A small network was shown many inputs. Here are its activations along a few directions, one row for each input.
Each table varies a few parts of the input and shows all the possible inputs, shuffled.
Descriptions start from the smaller parts, as in this example, which fits no table here: line(6) and (point or ring(11) or (values(3) and ring(8))).
Shared parts are said once, and a part with two or three values counts as separate values.

Other details of the inputs shift rows strongly along three fixed directions, in all tables alike. That doesn't count.

Rows:
row 1: [-20   3 -12  -6  29  -5 -10  10  33  -8 -11 -16]
row 2: [ 72   8  -6  -2 -14  21  11 -27  -7 -13  11  19]
row 3: [ 20  -5   1   5 -20  -3  10 -14 -15   2   7   9]
row 4: [-46  -4   8   9 -19 -25   6 -11 -16  14   0 -29]
row 5: [ 10 -14 -16  -1 -10 -18  11 -22   0   2   0 -16]
row 6: [-41  -8  11  -4 -13 -11  -5  10 -29  23   0 -23]
row 7: [-43 -11  -1  -2   3 -16  -8  13  -5  15  -9 -21]
row 8: [  1  -9   7   7 -46 -16  14 -31 -48  20  10 -22]
row 9: [-23  -3  -8   4  22 -15   0   8  40  -7  -8   5]
row 10: [ 44 -12 -19  -8   9   1  11 -10  22 -13   6  21]
row 11: [-33 113  96  32   2  96 -13  38 -20 -44  28  63]
row 12: [-19  -6  -4   1  19  -5  -5  17  21  -3  -7   8]
row 13: [ 16 -19 -15   1  -8 -17  10 -15   4   3   0   1]
row 14: [  3   5   7  -2  -4  14  -7   8 -18   3   1   4]
row 15: [-10  -6 -12  -3  31  -3  -6  20  39 -11 -10  14]
row 16: [-44  13  22   7 -18  -3  -6   3 -31  14   1 -27]
row 17: [-11  -1 -10   3  28  -6   0   9  45 -17  -6  14]
row 18: [-32  -6  19   3 -21  -7   2   8 -34  18   7  -4]
row 19: [ 19   7 -10  -9  36  19 -13  19  35 -16  -9  17]
row 20: [ 85   8  -4  -8 -23  31   5 -25 -34  -7  12  11]
row 21: [-32   0   1  -1  16  -3 -12  19  10   5  -9  -9]
row 22: [-49  -1  12  12 -11 -17   5   4  -8   6   1  -8]
row 23: [-51   1   8  -4   1 -15  -5   8  -5  13  -3 -34]
row 24: [ 27 -10 -17  -8  -4  -7   1 -15  -4   6  -3 -18]
row 25: [ 35 -17 -21  -7  16  -1   0   2  22  -6  -6  17]
row 26: [-19  -6  -3   1  19  -6  -6  17  22  -2  -8   8]
row 27: [ -6 -16   7   9 -42 -20  14 -21 -42  20   9 -10]
row 28: [  2   9  21   7 -17  14  -1   7 -28   5   7  17]
row 29: [ 35 -12 -27 -12  16  -7  10 -17  33 -11   0  -1]
row 30: [ 46  28   0   0  22  32   1  -3  33 -31   5  32]
row 31: [ 46  -4   9  -3 -42  15   3 -16 -63  17  11   3]
row 32: [-18   4 -10  -5  28  -6 -10  10  35  -6 -13 -16]
row 33: [ 33   1  -5  -5 -16  10   3 -15 -25   0   5  -7]
row 34: [-19  -5  -2   1  18  -7  -6  17  23  -1  -9   8]
row 35: [ 22 -26 -28 -13  11 -14  -5  -2  13   9 -11 -11]
Description of these inputs: ring(5) and (point or line(6)).
- Changing only the ring(5) part turns row 25 into row 11. The same change can be made to row 15. Which row results? => row 5
- Change only the line(6) part in row 27. List by row number the other rows that result. => row 3, row 9, row 13, row 17, row 22
- Change only the line(6) part in row 24. List by row number the other rows that result. => row 1, row 16, row 20, row 32, row 33
- Change only the ring(5) part in row 23. List by row number the other rows that result. => row 6, row 10, row 18, row 29
